A small network was shown many inputs. Here are its activations along a few directions, one row for each input.
Each table varies a few parts of the input and shows all the possible inputs, shuffled.
A made-up example of a description, with smaller parts first: one of 8 places around a ring, together with either a single point or (one of 2 separate values, together with one of 4 places along a line) or one of 11 places along a line.
Shared parts are said once, and a part with two or three values counts as separate values.
In the rows, 128 means zero.

Other details of the inputs vary at random and push rows far along two fixed directions, the same in every table; ignore that.

A family of inputs:
r1: [163 166  75  76  85 133 179  97  70 222 173  96 127 203 174]
r2: [114 110 134 161 151 150  98 123 137 118 100 114 176 107 107]
r3: [201 166 126  47 107 137 163  64  98 153 178  91  98 145 151]
r4: [ 87  86 151 168 199 142 113 192 155  94  85 124 149 109  85]
r5: [109 167 114 121  79  53 177 189  86  76 173 166  92 197 179]
r6: [ 47 104 129 185 143  72 162 239 129  97 113 180  71 165 134]
r7: [159 114 186 115 175 166  74  71 168  67 101 101 148  36  89]
r8: [161 139 168 100 148 166  73  65 150  77 112 104 130  58 109]
r9: [132 131 149 146 129 171  52  91 156  75  88 135 160  58  95]
r10: [111 123 156 162 131 151  48 111 154  63  84 115 163  66 122]
r11: [ 78  95 131 203 147 134 112 195 173 123  77 172 135 117 106]
r12: [177 158 113  55 110 148 181  80 113 225 159  98  55 166 151]
r13: [103  86 169 133 219 174 121  88 153 114  86 118 120  49  67]
r14: [ 66 109 115 196 112  94 133 238 139 133 101 160 119 181 154]
r15: [112 135 106 155 107  67 170 229  96 109 154 138 125 203 156]
r16: [181 183 118  34  96 116 195  40  75 159 193 115  68 156 159]
r17: [ 98  95 174 154 193 131 126 111 139  79  91 127 135  70  87]
r18: [184  93 165  80 135 119 107  51 178 171 137 120 133  46  92]
r19: [ 89 137  65 171  94  91 162 238 104 134 144 168 149 223 158]
r20: [ 72 116  85 198 128 115 145 239 127 126 119 168 164 187 137]
r21: [179 135 142 109 113 174 101  24 133 155 130  68 157  79 126]
r22: [ 85 123  73 198 103  88 134 236 120  96 124 178 168 195 133]
r23: [162 184 140  61 105 128 131  54  96 117 171 129  70 125 157]
r24: [ 96  88 165 159 201 183  92 109 157 140  73 101 171  72  86]
r25: [210 178  87  72  52 159 151  35 100 203 178  98 128 149 149]
r26: [153 105  93  68  66  67 130 122 126 203 182 145 113 168 167]
Each input here is: either one of 2 separate values or (one of 4 places along a line, together with one of 6 places along a line).
Which of the alternatives is r8? -> one of 4 places along a line, together with one of 6 places along a line
Which other rows does r25 become when the place on the line of 4 takes its other values? List them by row number. -> r5, r7, r21

A family of inputs:
r27: [143 122 157  81 161 150 135  68 134 162 118  99 103  97 108]
r28: [184 175 116  76  75 112 161  61  86 144 177 107  96 139 152]
r29: [178 195  66  69  53 135 181 110  72 200 188 100  97 216 185]
r30: [ 80  96 141 202 135 104  81 217 153  82  96 144 185 124 115]
r31: [ 82 102 125 157 120  65 139 210 130 114 126 148 113 168 144]
r32: [117 114 174 121 148 172  90  34 154 127 105 115 115  46 122]
r33: [136  99 157 114 185 169 132  69 145 146  99 122 145  63  78]
r34: [129 136 147 162 108  85 140 182 132  72 132 135 127 140 139]
r35: [149 148 139  94 140 164 133  80 122 160 134 109  87 123 126]
r36: [137 138 122 118 155 159 143  97 109 144 126  90 140 120 127]
r37: [103 157  86 126  71  40 154 221  82  70 187 179 111 210 177]
r38: [177 165 107  67  94 156 148  79 106 187 156 110  71 154 159]
r39: [159 129 164  83 164 149 103  74 148  90 131 112 133  75 112]
r40: [146 120 134 123 142 179 106  78 164 143 103 131 141  80  93]
r41: [125 100 154 129 185 166 115  89 137 125 100  90 164  78  98]
r42: [122 105 121 139 129 112 136 150 115 138 136 114 155 152 139]
r43: [135  82 153 127 176 160 117  73 162 142 100 125 156  65  80]
r44: [134 104 113 131 132 120 128 116 150 156 130 142 145 120 114]
r45: [165 119 133  84 125 137 120  68 139 182 138 103 106 107 128]
r46: [174 139 104  86  96 133 140  84 102 195 166  93 136 158 149]
r47: [164 170 105  76  78 103 146  78  81 123 183 132 101 144 147]
r48: [144 168 104 109  71  63 175 196  96 110 185 138 100 212 184]
r49: [109 144  74 148  66  67 159 214 118 149 165 174 130 207 164]
r50: [100 126 105 159  92  89 126 220 125 112 127 160 103 174 160]
r51: [ 46  99 163 218 169 132  58 167 158  36  42 169 180  88 111]
r52: [148 134 129 108 156 170 153  75 121 164 126 125 122 109 104]
r53: [ 70 106 140 209 174 137  99 198 148  55  78 132 168 113 104]
r54: [160 152 114  96  99 159 125  89 116 168 138  97 136 137 136]
r55: [151 107 161 114 150 159  81  78 166 146 101 112 129  57 106]
r56: [ 69 132 117 168 126  73 152 241 111 101 130 158 103 189 148]
r57: [ 82 121 125 191 151 127 132 196 135  90 107 167 139 142 107]
r58: [ 79  93 146 210 170 149  88 183 177  62  68 165 159  89  78]
What do these inputs look like to the network? -> either one of 2 separate values or one of 6 places around a ring or (one of 3 separate values, together with one of 8 places around a ring)
Which other rows does r54 become when the choice among 3 separate values takes its other values? List them by row number. -> r40, r50
A walk changes only the place on the ring of 8. It starts at r44 and steps to r43. List the rest of the walk in order. -> r33, r52, r57, r58, r40, r49
